Each row below holds a small network's activations on one input, seen along a few directions.
In each table, some parts of the input vary, and every possible input appears once, in random order.
A made-up example of a description, with smaller parts first: values(2) and (point or line(9) or (line(6) and ring(8))).
Shared parts are said once, and a part with two or three values counts as separate values.

Other details of the inputs vary at random and push rows far along three fixed directions, the same in every table; ignore that.

Table:
R1: [-1.14 -1.00 -0.15  1.43  1.96 -0.71  0.43 -0.52 -2.54 -2.29  3.77]
R2: [ 3.53  2.04  0.53  3.38 -1.36  0.95 -0.26 -0.10  2.80 -0.14  2.42]
R3: [-2.50  0.03 -2.38 -4.27  0.20  3.76  3.04  0.84  0.45 -3.22 -4.02]
R4: [ 2.86  3.26 -2.77  2.60 -1.65  0.56 -0.69 -0.88  0.91  3.16  0.76]
R5: [-1.96  0.42  1.19  1.99  1.45 -1.48  1.06 -0.36 -1.72 -2.73  3.43]
R6: [-2.49  1.75 -2.33  1.24  1.34 -1.71  0.95 -1.05 -3.64  0.28  1.51]
R7: [ 3.42  0.36  2.50 -0.41 -0.06  3.35  2.32  1.30  2.45 -1.60 -6.79]
R8: [-0.93 -2.27 -0.03 -3.73  2.18  1.29  2.65  2.53  0.96 -6.37 -4.39]
R9: [-2.22  1.77 -0.77  1.94  1.27 -1.71  0.90  0.42 -3.68 -0.64  2.41]
R10: [-1.67 -1.71 -1.60 -0.28  1.21 -2.06  3.32 -2.27  0.18  0.88  1.50]
R11: [-0.92 -0.83 -1.53  0.08  0.20  0.45  1.70  0.42 -0.38 -1.40  4.97]
R12: [-2.75 -2.44 -1.30 -4.42  0.45  0.21 -1.15  1.39 -1.38 -0.01 -2.70]
R13: [ 3.57 -0.03  2.64 -1.20 -0.47  1.05 -2.49  2.39  2.03 -2.17 -4.04]
R14: [-2.99 -0.38 -2.08  1.37  1.28 -1.29  1.19 -2.99 -1.40 -0.83  1.23]
R15: [-1.33  0.19 -1.14  1.45  2.46 -0.88  0.01  0.36 -3.70 -1.06  3.37]
R16: [ 0.83  0.36  5.36 -1.79 -3.19 -0.23 -5.90  0.61  0.15  6.68 -0.22]
R17: [-3.03  1.48 -2.26  0.36 -1.44 -0.97  3.09 -1.36  0.58 -0.25  2.36]
R18: [ 3.90  1.43 -1.11  3.22 -0.57 -2.53 -1.91  0.81  0.39  1.84  0.31]
R19: [-2.31 -0.15 -3.94  0.15  0.14  0.48  2.06 -0.72 -0.65  0.95  2.89]
R20: [-3.09 -0.38  1.97 -4.45 -0.49  0.05  2.16  0.33 -0.25 -0.16 -3.04]
R21: [ 2.83  2.08  0.16 -0.09 -1.19  5.61  2.37  1.90  2.99 -3.41 -6.58]
R22: [ 2.07  1.00  0.15 -0.11  0.49  3.82 -2.97 -0.18 -0.70  0.40 -5.54]
R23: [ 5.26 -1.21 -0.77  2.75  0.42 -1.33 -1.89  0.07  1.50 -0.34  1.21]
R24: [-4.67 -1.21  2.40 -4.68 -2.62  1.22 -5.03  1.46 -1.67  3.69  3.95]
R25: [-2.32 -3.35  4.08 -4.90 -0.27  0.36 -1.75  1.12 -1.16  1.23  1.68]
R26: [-3.40 -0.03  0.32  2.81  0.34 -1.15  2.09 -1.64 -1.19 -1.66  1.73]
R27: [ 1.12  0.58  3.25 -2.38 -2.56  0.17 -4.85 -0.47  0.16  6.58 -1.92]
R28: [ 1.98 -1.35  2.66 -1.97 -1.90 -0.16 -7.72  1.45  0.16  3.85 -0.56]
R29: [ 4.50 -0.63  1.33  3.19  0.98 -0.10  1.56 -1.52  3.55 -0.13  0.18]
R30: [ 3.26  0.79 -0.38  3.44 -0.83  1.69  0.49 -1.35  4.10 -0.74  1.35]
R31: [ 2.95  3.21 -1.05  3.27 -1.91  0.42 -1.08  0.43  0.90  2.61  1.95]
R32: [-1.94 -2.09 -3.31 -0.06  0.74 -3.21  1.35 -1.71  0.27 -0.50  1.06]
R33: [-3.91 -2.85  4.56 -5.04 -1.28 -0.94 -4.77  0.99 -2.24  5.14  3.50]
R34: [ 3.33 -0.08 -0.68  4.17 -0.79 -1.49  0.44 -0.77  2.83 -0.42 -1.33]
R35: [-2.54 -0.36 -0.59 -4.13 -0.10 -0.45  1.69  1.47 -0.20 -3.08 -4.76]
R36: [ 2.51  3.05 -0.67  4.56 -0.23 -0.43  0.15 -2.64  0.76 -0.31 -1.87]
R37: [ 4.69  0.59  2.33  3.12  0.35 -0.91  0.68 -0.31  2.24  0.62  1.37]
R38: [-1.44  0.03 -3.59 -0.20  0.77 -3.62  1.13  0.20 -1.95  0.64  1.32]
R39: [-1.83 -0.50  1.15 -2.25  2.84  3.33  2.71  1.35 -0.70 -6.91 -4.37]
R40: [-1.24 -1.62 -2.13 -0.16  1.83 -1.42  2.92 -0.98 -1.22  1.81  1.94]
Description of these inputs: values(4) and ring(10).
Changing only the values(4) part turns R33 into R28. The same change can be made to R7. Which row results?
> R34
Change only the ring(10) part in R36. List by row number the other rows that result.
> R1, R5, R6, R9, R14, R15, R22, R26, R39
Change only the values(4) part in R14. List by row number the other rows that result.
> R3, R10, R32
Change only the values(4) part in R35. List by row number the other rows that result.
> R17, R20, R36

Table:
R41: [-2.77  0.26 -3.32  1.62  1.69 -2.69  3.15 -0.42 -2.65 -1.15  3.86]
R42: [-5.73 -1.65  1.91 -4.30 -1.22 -1.12 -3.32 -0.27 -2.58  3.00  1.03]
R43: [ 0.17  0.29  3.26 -0.68 -3.93  0.87 -7.37 -1.53  0.86  6.83  0.70]
R44: [ 0.40  0.65  3.30 -0.15 -3.02  0.55 -7.24 -1.46  0.15  5.62 -0.44]
R45: [ 4.00  1.34 -2.94  4.61  0.14 -1.28  0.34 -1.98  1.11  2.68  1.76]
R46: [ 4.20  0.50  1.87  0.09 -0.04  3.39 -1.16  1.06  1.99 -2.44 -4.04]
R47: [ 2.91  1.58 -1.39  5.52 -0.91 -1.05  1.00 -2.97  2.77  1.16  1.71]
R48: [-2.71 -0.20 -3.94  0.83  1.19 -3.03  3.48 -0.69 -1.95  0.08  3.87]
R49: [-1.96 -0.90  1.34 -3.51  1.50  2.02  3.13  2.73 -1.26 -4.54 -2.50]
R50: [-2.66  0.45 -3.44  1.26  1.40 -2.64  3.20 -0.09 -2.35 -0.74  4.33]
R51: [ 3.94  1.42 -2.60  5.08  0.26 -2.15 -0.36 -1.73  0.63  1.91  1.44]
R52: [ 5.00  0.42  1.53 -0.08  0.62  2.84  0.63  1.77  1.90 -2.46 -5.54]
R53: [-2.11 -1.74  0.51 -3.79  1.94  1.68  2.93  2.68 -0.50 -4.61 -2.82]
R54: [ 4.12  1.64 -2.81  4.71  0.06 -2.03 -0.15 -1.34  0.92  2.15  1.77]
R55: [-6.76 -1.37  2.63 -4.45 -3.27 -1.11 -4.93 -0.49 -2.13  4.90  3.26]
R56: [-1.79 -1.18  0.86 -4.20  2.03  1.43  3.21  2.48 -0.61 -4.57 -2.75]
R57: [-2.07 -0.68 -1.15  1.44  2.06 -2.44  4.18 -0.38 -0.81 -2.52  4.85]
R58: [ 4.74  0.05  1.25 -0.23  0.43  3.00 -0.44  1.18  2.24 -2.74 -4.91]
R59: [ 3.92  0.54  1.91  0.34  0.12  3.32 -1.02  1.50  2.20 -1.95 -4.19]
R60: [-4.83 -1.43  1.23 -4.10 -1.07  0.43  0.72 -0.04  0.05 -0.61 -1.40]
What do these inputs look like to the network?
> values(2) and (point or line(4) or line(5))
Changing only the values(2) part turns R55 into R48. The same change can be made to R44. Which row results?
> R42
Change only the line(4) part in R58. List by row number the other rows that result.
> R52, R53, R56
